These are the activations of a small neural network, seen along a few directions. Each row is one input.
Each table varies a few parts of the input and shows all the possible inputs, shuffled.
Descriptions start from the smaller parts, as in this example, which fits no table here: one of 4 places along a line, together with either a single point or one of 9 places along a line or (one of 3 separate values, together with one of 5 places around a ring).
Shared parts are said once, and a part with two or three values counts as separate values.

Other details of the inputs vary at random and push rows far along two fixed directions, the same in every table; ignore that.

A family of inputs:
R1: [-10 -24 -17  26  -1  -6 -15  12 -32 -32   1]
R2: [  6 -25  -2   1   8  -4 -36  16 -23 -39  16]
R3: [  0  16 -14 -16  -6  21  -6 -11   7  23 -12]
R4: [-76 -22  73   1 -19  19  85  66  27   8  11]
R5: [  1 -10   5   7  -8 -16 -33   0 -28 -47 -14]
R6: [ 10  17  -3 -12  -2  -1  -3 -14   9  26 -15]
R7: [ 25  26 -10 -17  -7   3  11  -6   9  12 -27]
R8: [  8  24  -2 -18  -8   5  -3 -12   2  21 -22]
R9: [-17   9 -20   4  -1  -5   3 -33  12  16   4]
R10: [  1  28 -13 -15   0 -11  16 -22   4 -10 -32]
R11: [ 27 -14  24  21   3  -8 -34  16 -15 -29  17]
R12: [-10  11 -27  -7  24  -3  16  -6  -6  22   6]
R13: [-10  15 -21 -17   5   6   0 -11   2  20   4]
R14: [-13  14 -21 -22  14  -4   6 -13   0  16  10]
R15: [  0  25  -3 -23   6  -3  -3 -13   2  14 -15]
R16: [ 12 -30  -7  29  -8   6 -22  34 -29 -18   9]
R17: [  5   3 -11  -8   6   5   4 -24   7  32  11]
R18: [ 29  29  -1  -3  12  -3  14 -13  18  12  -2]
R19: [ 14 -37   1  22 -13   0 -33  24 -19 -21  21]
R20: [ 25  20  -9 -10  -2  -3  12  -7  16  17 -20]
R21: [ 15 -26  -6  14 -17   6 -36  22 -26 -24  13]
R22: [ 19 -27   5  42  11   2 -17  28 -18 -15  32]
R23: [ -8  16 -15 -21   7  13  -5 -12   7  16  -6]
R24: [-15   6 -27  18   9  -6  15 -25   6  21   0]
R25: [ 12 -39  -3  36  -3   1 -20  35 -22 -15  16]
R26: [ 12  12   6 -14   5  -4   1 -23   6  24  -8]
R27: [  6  19  -5  -3  15  15  -2 -17  16  25  11]
R28: [-24  15 -25 -12  -2   1   4 -26  -3   7  -7]
R29: [ 15 -35   6  18 -11   8 -37  24 -13 -25  10]
R30: [ 21 -23   5  27   3   1 -32  15 -15 -21  37]
R31: [-60 -35  80  11 -18  17  85  54  29  16  19]
R32: [ 29 -18  12   7  -6 -12 -21  32 -18 -50  -3]
R33: [-16  10 -15   0   3   1  -3 -34  17  10  -6]
R34: [  8  21 -10   0   1 -17  15 -29  18  -1 -20]
R35: [ 28  15  -3 -12   6  -6  16 -19  14  15 -12]
R36: [-23  17 -19 -15   0   8  -2 -28   2   2 -17]
R37: [ 17 -40  14  16  -3   5 -33  14 -15 -26  16]
R38: [ -7  20  -4  -3   2 -15   1 -36  12   9 -16]
R39: [ 14  27 -10 -26  15 -15  18 -10   7   0 -14]
R40: [-70  -9  94 -24 -19  -1  75  52  29 -11   3]
Description of these inputs: one of 5 places along a line, together with either one of 2 separate values or one of 6 places along a line.
The inputs of R25 and R19 match in every part but the place on the line of 5. If R31 is changed in the same way as R25 into R19, which row does it become?
> R17
The inputs of R24 and R38 match in every part but the place on the line of 5. If R12 is changed in the same way as R24 into R38, which row does it become?
> R40
Start at R16 and move only the place on the line of 5, one step at a time. The first step leads to R21. Which rows follow, in order?
> R3, R8, R7
Which other rows does R5 become when the place on the line of 5 takes its other values? List them by row number.
> R1, R10, R28, R36
Which other rows does R10 become when the choice among 2 separate values takes its other values? List them by row number.
> R34

A family of inputs:
R41: [  1   4  -7  -1   1  -4  12   7 -13  16  -7]
R42: [  5  -1  -3 -18   1  -2   9  -1  -4   3 -13]
R43: [ -2   5 -23   3   3   8  17   8  -2   4  -2]
R44: [ -6  18  -2  -7   9 -12   8  -4   0 -13 -17]
R45: [  3  18   1 -17   3  11  -4  10  -1   3 -10]
R46: [ -8 -70  36  38 -26  12 -19  85 -27 -67  31]
R47: [-10   2 -10   5   3 -15  11  -4  -9  10  -6]
R48: [ 52  -8 -27  14  12 -15 -61  11 -45 -51  -6]
R49: [  0  -2   3  22   7  -2   6 -20  13  12   9]
R50: [ -1   9   8  -9 -18  11 -13 -14  12   2  -9]
R51: [ 59 -24 -25  28  18 -33 -63   3 -37 -55  21]
R52: [-41 -26  97   1 -47   6  64  64  29 -34  -9]
R53: [-13   3 -25  10   4  -3  17  -2   2  -4   0]
R54: [-13  -6  -1 -18  -2   9 -11 -11   1  11   0]
R55: [ 12   0  -1  23   9 -11  14 -10  13   9   0]
R56: [ -6  -3  -6 -12   3 -13   9 -11  -1  -3 -13]
R57: [ -4  11   5  -3 -13  -4  -4 -23  11  -8 -14]
R58: [  5  12   3  -2 -12 -14   6 -13  13 -11 -22]
R59: [-16  -6  -2 -10   2  -5  -1 -20  -2  -1  -4]
R60: [-2  1 -6 -6 -3  7 -1 11 -9 26 -1]
R61: [-24   0 -21  10   2   5   8 -12   1  -1   8]
R62: [18 -1  3  9  3 13  4  2  9 27  5]
R63: [-21  -1  -6   6   1  -7   2 -14 -10  12   2]
R64: [ 13  11   6 -14 -18   9  -6  -1  11   5 -15]
R65: [-17  -2  -5  -2  -4   7  -9  -4  -7  23   6]
R66: [-15  15   1  -6   8  -3  -1 -13  -1 -11  -8]
R67: [-20  -2 -20   2  -1  18  -2  -2   3   9  11]
R68: [-12  15   3 -13   4  12 -11  -4   1   1  -3]
R69: [  2  -4  -2 -23  -3   9  -3   3  -1  13  -6]
R70: [  1   7   5 -10   9   5  -8  -7   9  12  21]
R71: [23  2  3 15  7  2 16  0  7 16 -2]
R72: [ 16   8   5 -15   9   4   0   7   7  14  15]
R73: [ -4   8   6  -3  12  -9   4 -15   9   0  17]
R74: [  4  -4   4  15   3  13  -5 -10  13  24  12]
R75: [ 20  12   5 -10  13  -6  14   4   4   5   7]
The inputs of R67 and R61 match in every part but one. If R65 is changed in the same way as R67 into R61, which row does it become?
> R63
Describe the family of inputs behind these rows.
> one of 5 places around a ring, together with either one of 2 separate values or one of 5 places along a line
Start at R58 and move only the place on the ring of 5, one step at a time. The first step leads to R57. Which rows follow, in order?
> R50, R64, R52
Which other rows does R51 become when the place on the ring of 5 takes its other values? List them by row number.
> R70, R72, R73, R75
